Each row below holds a small network's activations on one record, seen along a few directions.
Each row is followed by the record's values for the fields Vez, Tet, Pev, Mepa, Losul, Fero.
Not every record has every field; a missing one is written absent.
The largest differences between rows may come from other fields.
In the rows, zero is written as 500.
Strong random noise was added to every row along 9 fixed directions; ignore it. To show where, here is one row again and again, with new noise each time:
[343 214 432 452 344 482 319 278 603 428 466 615 569 529 433 468 396 414
 680 655 552 491 464 309 464 642]
[515 445 497 432 314 481 348 516 523 611 387 428 547 475 491 494 484 490
 590 537 581 600 553 618 474 314]
[489 721 463 553 598 551 581 569 571 556 531 688 390 376 428 321 494 604
 256 364 586 349 402 570 419 615]
[532 465 426 452 466 583 332 612 502 546 455 502 520 516 541 515 514 617
 460 514 699 507 514 545 411 330]
[335 380 409 447 524 403 488 364 465 441 399 617 496 346 356 420 528 356
 564 510 529 543 457 412 684 655]
[535 438 454 491 494 591 374 553 498 566 536 727 540 359 426 392 542 518
 402 433 671 443 362 597 571 657]
[339 331 401 444 461 459 499 376 506 376 388 474 486 502 426 458 537 384
 615 617 465 600 564 361 509 501]
[375 558 449 448 407 408 444 411 630 554 404 522 463 546 491 450 334 618
 543 520 593 363 544 338 378 410]
[338 593 518 583 485 348 506 370 555 290 451 483 439 643 390 538 269 348
 569 589 462 494 373 278 364 563]
[579 576 541 501 467 467 548 636 358 492 413 425 509 438 394 469 610 326
 492 459 468 683 450 686 626 431]
[482 484 408 403 354 460 506 742 494 456 317 536 527 567 384 316 503 567
 451 395 644 398 507 397 651 282]

[518 379 522 517 426 525 387 653 429 345 531 531 562 631 450 516 498 376
 532 542 585 583 383 517 513 500]
Vez=g2, Tet=l3, Pev=s1, Mepa=v4, Losul=absent, Fero=f10
[480 666 617 596 387 375 483 439 631 519 477 494 485 583 462 514 302 551
 497 502 473 392 421 429 388 505]
Vez=g1, Tet=l3, Pev=s1, Mepa=v1, Losul=k2, Fero=f13
[663 582 575 663 551 590 450 668 504 344 641 600 556 692 486 533 370 475
 402 496 589 422 278 436 343 614]
Vez=absent, Tet=absent, Pev=absent, Mepa=v3, Losul=absent, Fero=absent
[513 433 523 521 512 484 271 445 480 379 486 511 573 508 469 598 397 433
 560 536 633 512 388 488 414 498]
Vez=g1, Tet=l3, Pev=s1, Mepa=v3, Losul=absent, Fero=f10
[303 725 511 513 427 319 744 377 556 576 401 421 350 431 448 407 411 482
 492 419 270 354 580 409 532 395]
Vez=g2, Tet=l2, Pev=s2, Mepa=v1, Losul=k1, Fero=f10
[509 467 517 558 327 518 434 419 641 596 544 427 475 506 538 455 452 475
 531 556 377 598 605 641 290 474]
Vez=g1, Tet=l3, Pev=s2, Mepa=v3, Losul=absent, Fero=f10
[507 589 525 557 636 319 361 575 365 422 416 453 547 460 424 686 364 330
 518 463 649 648 362 491 639 454]
Vez=absent, Tet=absent, Pev=absent, Mepa=v3, Losul=absent, Fero=absent
[401 388 422 503 541 510 493 354 531 422 421 430 492 418 488 511 538 426
 568 599 416 703 628 482 451 519]
Vez=g1, Tet=l2, Pev=s2, Mepa=v3, Losul=absent, Fero=f13
[357 513 432 384 672 377 572 364 506 500 447 437 456 479 544 541 517 642
 566 495 534 411 689 347 429 431]
Vez=g1, Tet=l3, Pev=s1, Mepa=v2, Losul=absent, Fero=f10
[678 464 549 406 590 502 581 606 269 461 450 404 618 590 581 591 665 455
 612 530 475 613 551 484 642 377]
Vez=absent, Tet=absent, Pev=absent, Mepa=v1, Losul=k2, Fero=absent
[426 511 411 555 522 410 402 703 503 139 330 475 517 625 325 459 378 450
 419 436 696 523 388 366 530 276]
Vez=g1, Tet=l3, Pev=s1, Mepa=v3, Losul=absent, Fero=f13
[545 641 581 436 477 313 451 618 401 450 367 442 549 478 388 516 396 441
 516 375 622 516 386 539 621 335]
Vez=g1, Tet=l3, Pev=s1, Mepa=v4, Losul=absent, Fero=f10
[301 450 311 437 724 377 494 490 435 331 361 564 462 319 370 478 548 469
 451 371 705 439 422 381 818 498]
Vez=g1, Tet=l3, Pev=s1, Mepa=v2, Losul=absent, Fero=f13
[405 352 377 421 576 474 474 493 482 417 414 528 527 594 465 568 530 515
 559 540 570 514 554 251 619 537]
Vez=g2, Tet=l2, Pev=s1, Mepa=v2, Losul=absent, Fero=f13
[670 431 655 592 332 570 399 509 508 461 527 356 609 708 478 531 444 361
 603 595 403 755 474 681 304 412]
Vez=g1, Tet=l3, Pev=s2, Mepa=v2, Losul=absent, Fero=f13
[463 479 400 363 549 355 444 426 375 680 366 441 568 430 538 642 476 614
 695 519 623 510 657 362 693 411]
Vez=g2, Tet=l2, Pev=s2, Mepa=v3, Losul=absent, Fero=f13
[606 682 709 498 461 298 594 500 369 519 389 443 587 630 374 516 398 388
 654 511 434 459 480 389 687 577]
Vez=g2, Tet=l3, Pev=s1, Mepa=v1, Losul=k2, Fero=f13
[433 466 478 319 449 327 667 429 545 659 362 445 549 471 528 424 569 716
 661 498 415 331 687 294 647 435]
Vez=g1, Tet=l3, Pev=s1, Mepa=v1, Losul=k2, Fero=f13
[346 367 352 601 578 535 374 459 590 437 495 755 439 289 403 405 476 508
 295 453 688 445 368 483 569 616]
Vez=absent, Tet=absent, Pev=absent, Mepa=v1, Losul=k2, Fero=absent
[402 253 366 456 375 578 418 566 591 333 427 575 535 568 422 409 539 465
 539 558 567 553 510 349 580 472]
Vez=g2, Tet=l2, Pev=s1, Mepa=v4, Losul=absent, Fero=f13
[478 443 440 338 505 386 511 318 415 706 501 476 536 474 662 609 530 630
 694 579 448 406 656 285 643 565]
Vez=g1, Tet=l3, Pev=s2, Mepa=v4, Losul=absent, Fero=f10
[306 464 562 390 362 220 467 311 497 435 346 493 523 398 416 439 303 377
 664 465 468 407 417 439 687 438]
Vez=g1, Tet=l3, Pev=s2, Mepa=v1, Losul=k2, Fero=f10
[448 597 528 480 322 378 544 493 595 569 389 472 482 572 434 383 309 527
 567 466 482 394 492 402 551 449]
Vez=g2, Tet=l3, Pev=s2, Mepa=v4, Losul=absent, Fero=f13
[599 545 592 559 854 653 626 528 397 234 701 517 510 592 510 516 652 521
 464 502 507 497 373 432 382 679]
Vez=g1, Tet=l3, Pev=s1, Mepa=v2, Losul=absent, Fero=f13
[352 505 385 463 554 399 514 571 531 340 309 481 463 655 420 500 433 514
 468 481 576 475 525 246 600 387]
Vez=g2, Tet=l3, Pev=s1, Mepa=v2, Losul=absent, Fero=f13
[362 536 393 561 669 500 447 336 649 480 529 555 408 452 579 553 385 598
 432 580 565 439 555 360 263 559]
Vez=absent, Tet=absent, Pev=absent, Mepa=v3, Losul=absent, Fero=absent
[698 517 710 578 593 590 538 618 386 381 632 526 541 617 432 506 501 447
 479 553 476 518 321 586 469 679]
Vez=g2, Tet=l3, Pev=s2, Mepa=v1, Losul=k2, Fero=f13
[644 422 522 487 585 579 503 591 379 455 537 469 571 595 529 601 597 444
 515 515 548 577 465 468 558 504]
Vez=absent, Tet=absent, Pev=absent, Mepa=v2, Losul=absent, Fero=absent
[449 403 461 512 430 537 779 532 552 298 432 482 403 521 426 258 658 422
 467 540 336 551 607 447 489 457]
Vez=absent, Tet=absent, Pev=absent, Mepa=v1, Losul=k2, Fero=absent
[574 328 391 435 758 651 732 474 332 446 574 532 527 458 556 463 866 503
 518 577 393 577 681 385 577 662]
Vez=absent, Tet=absent, Pev=absent, Mepa=v3, Losul=absent, Fero=absent
[500 684 497 484 593 490 620 546 446 559 532 413 468 506 665 562 509 602
 484 445 429 396 578 503 518 424]
Vez=g1, Tet=l2, Pev=s2, Mepa=v1, Losul=k1, Fero=f13
[480 638 593 433 524 249 521 427 391 607 448 488 547 510 424 594 356 464
 658 457 554 406 402 346 645 596]
Vez=g2, Tet=l3, Pev=s1, Mepa=v4, Losul=absent, Fero=f10
[525 433 496 361 540 451 647 387 432 704 511 591 522 466 506 485 594 547
 605 502 376 387 608 343 705 739]
Vez=g2, Tet=l2, Pev=s2, Mepa=v2, Losul=absent, Fero=f10
[661 725 554 562 526 447 644 717 360 710 488 398 480 380 442 519 626 396
 444 389 372 695 554 764 727 513]
Vez=g2, Tet=l2, Pev=s2, Mepa=v3, Losul=absent, Fero=f13
[393 249 326 370 446 518 568 526 501 380 311 372 496 571 525 429 642 496
 595 612 484 599 735 257 569 259]
Vez=absent, Tet=absent, Pev=absent, Mepa=v4, Losul=absent, Fero=absent
[459 590 450 552 561 527 553 500 521 436 505 535 443 488 480 416 444 529
 375 465 521 442 431 437 458 574]
Vez=g1, Tet=l3, Pev=s2, Mepa=v4, Losul=absent, Fero=f13
[574 484 514 402 650 439 428 378 329 646 592 504 535 354 575 617 584 549
 587 462 562 496 467 581 653 544]
Vez=g1, Tet=l3, Pev=s2, Mepa=v2, Losul=absent, Fero=f10
[512 479 474 511 421 511 529 661 532 346 463 451 494 622 491 456 465 467
 457 508 531 527 476 439 474 322]
Vez=absent, Tet=absent, Pev=absent, Mepa=v4, Losul=absent, Fero=absent
[647 605 667 554 388 534 562 432 508 628 607 366 560 647 537 576 453 416
 606 604 278 648 511 627 370 543]
Vez=g2, Tet=l3, Pev=s2, Mepa=v2, Losul=absent, Fero=f13
[636 433 548 496 332 642 715 601 503 583 549 463 456 432 541 304 755 466
 419 528 317 547 657 732 524 481]
Vez=absent, Tet=absent, Pev=absent, Mepa=v1, Losul=k2, Fero=absent
[578 418 487 468 396 511 513 594 540 557 514 478 578 615 528 456 502 562
 555 528 511 444 603 401 491 443]
Vez=absent, Tet=absent, Pev=absent, Mepa=v3, Losul=absent, Fero=absent
[594 585 672 471 288 350 350 518 454 562 453 373 576 501 496 602 395 345
 640 469 488 603 416 665 588 354]
Vez=g1, Tet=l3, Pev=s1, Mepa=v4, Losul=absent, Fero=f10
[441 581 540 518 400 483 724 300 636 580 502 524 430 382 450 321 488 449
 516 512 239 497 573 495 457 697]
Vez=g1, Tet=l2, Pev=s2, Mepa=v4, Losul=absent, Fero=f13
[453 465 475 493 612 484 584 379 540 497 466 418 471 500 528 526 551 493
 575 569 451 562 643 441 438 453]
Vez=absent, Tet=absent, Pev=absent, Mepa=v2, Losul=absent, Fero=absent

Here are new rows. What are their fields?
[621 579 485 390 655 473 520 572 391 651 555 550 553 576 671 670 494 741
 499 436 661 251 519 318 611 493]
Vez=absent, Tet=absent, Pev=absent, Mepa=v2, Losul=absent, Fero=absent
[622 713 490 530 765 576 582 603 385 643 564 476 406 347 571 578 650 578
 362 426 462 560 562 659 474 550]
Vez=g2, Tet=l2, Pev=s2, Mepa=v3, Losul=absent, Fero=f10
[491 588 496 495 495 425 532 605 499 568 554 655 462 515 474 482 405 558
 447 381 546 293 389 441 663 584]
Vez=g2, Tet=l2, Pev=s2, Mepa=v2, Losul=absent, Fero=f10
[540 717 600 484 494 299 395 501 569 624 466 546 568 604 482 566 232 685
 553 386 688 242 437 347 544 470]
Vez=g1, Tet=l3, Pev=s1, Mepa=v2, Losul=absent, Fero=f13
[576 271 492 516 332 626 436 653 462 301 520 387 536 637 511 500 601 360
 544 582 412 671 445 545 496 382]
Vez=g1, Tet=l3, Pev=s2, Mepa=v4, Losul=absent, Fero=f10
[541 435 514 397 470 486 468 470 483 671 537 635 568 425 491 476 503 603
 551 437 523 357 544 491 651 572]
Vez=g2, Tet=l2, Pev=s2, Mepa=v2, Losul=absent, Fero=f10
[593 402 416 433 583 647 644 680 356 395 539 455 537 643 565 454 681 620
 457 499 520 442 520 345 567 485]
Vez=g1, Tet=l3, Pev=s2, Mepa=v4, Losul=absent, Fero=f13
[625 571 600 557 498 565 498 533 465 550 506 252 493 712 573 597 504 507
 552 620 409 668 638 611 258 312]
Vez=g2, Tet=l3, Pev=s2, Mepa=v2, Losul=absent, Fero=f13
[669 343 538 399 370 521 556 533 365 754 507 544 670 507 535 532 737 558
 705 537 424 489 617 447 795 622]
Vez=g2, Tet=l2, Pev=s1, Mepa=v1, Losul=k2, Fero=f13
[440 483 501 487 449 488 451 461 564 533 526 536 522 576 515 490 436 525
 541 570 536 504 515 444 418 577]
Vez=g2, Tet=l3, Pev=s1, Mepa=v4, Losul=absent, Fero=f13
[456 327 581 522 412 507 316 350 472 406 504 583 570 383 393 484 511 283
 606 539 547 687 387 738 522 533]
Vez=g2, Tet=l3, Pev=s1, Mepa=v1, Losul=k2, Fero=f10
[492 554 544 420 364 475 771 310 585 751 574 554 422 340 558 294 621 524
 546 446 181 382 664 531 595 720]
Vez=g1, Tet=l3, Pev=s2, Mepa=v4, Losul=absent, Fero=f10
[424 218 359 413 393 567 304 406 593 586 498 621 571 454 538 563 532 541
 571 565 600 501 549 468 586 586]
Vez=g2, Tet=l2, Pev=s1, Mepa=v2, Losul=absent, Fero=f13
[446 525 465 486 541 475 818 368 589 554 466 447 421 432 467 318 635 465
 515 542 223 557 739 439 444 582]
Vez=absent, Tet=absent, Pev=absent, Mepa=v3, Losul=absent, Fero=absent
[649 405 548 546 519 645 315 504 490 615 613 534 588 555 548 634 488 549
 564 572 591 572 479 582 431 578]
Vez=g2, Tet=l2, Pev=s2, Mepa=v2, Losul=absent, Fero=f13
[541 679 566 458 528 333 727 484 444 639 448 349 493 517 525 520 510 489
 588 493 353 491 669 414 550 469]
Vez=absent, Tet=absent, Pev=absent, Mepa=v3, Losul=absent, Fero=absent
[371 326 342 315 534 436 368 463 442 508 335 663 565 129 405 356 634 540
 439 332 755 486 469 698 871 386]
Vez=g1, Tet=l3, Pev=s1, Mepa=v1, Losul=k2, Fero=f13
[635 614 517 450 562 552 681 531 422 704 571 617 509 454 511 465 656 582
 445 381 463 326 494 507 711 714]
Vez=g2, Tet=l2, Pev=s1, Mepa=v2, Losul=absent, Fero=f13
[606 540 537 540 408 492 521 782 469 338 404 454 536 617 370 416 525 395
 413 354 555 577 378 601 613 374]
Vez=g1, Tet=l3, Pev=s1, Mepa=v2, Losul=absent, Fero=f13
[453 525 590 334 536 308 409 277 438 722 396 564 491 148 492 485 531 582
 609 382 642 391 590 662 734 473]
Vez=g1, Tet=l3, Pev=s1, Mepa=v1, Losul=k2, Fero=f10
[373 261 477 567 493 542 492 434 561 330 494 535 485 448 431 459 543 309
 480 605 403 636 435 488 472 577]
Vez=absent, Tet=absent, Pev=absent, Mepa=v1, Losul=k2, Fero=absent
[483 598 657 475 240 287 497 252 573 796 444 521 564 452 435 454 262 414
 731 512 377 431 477 454 627 704]
Vez=g2, Tet=l3, Pev=s2, Mepa=v4, Losul=absent, Fero=f13
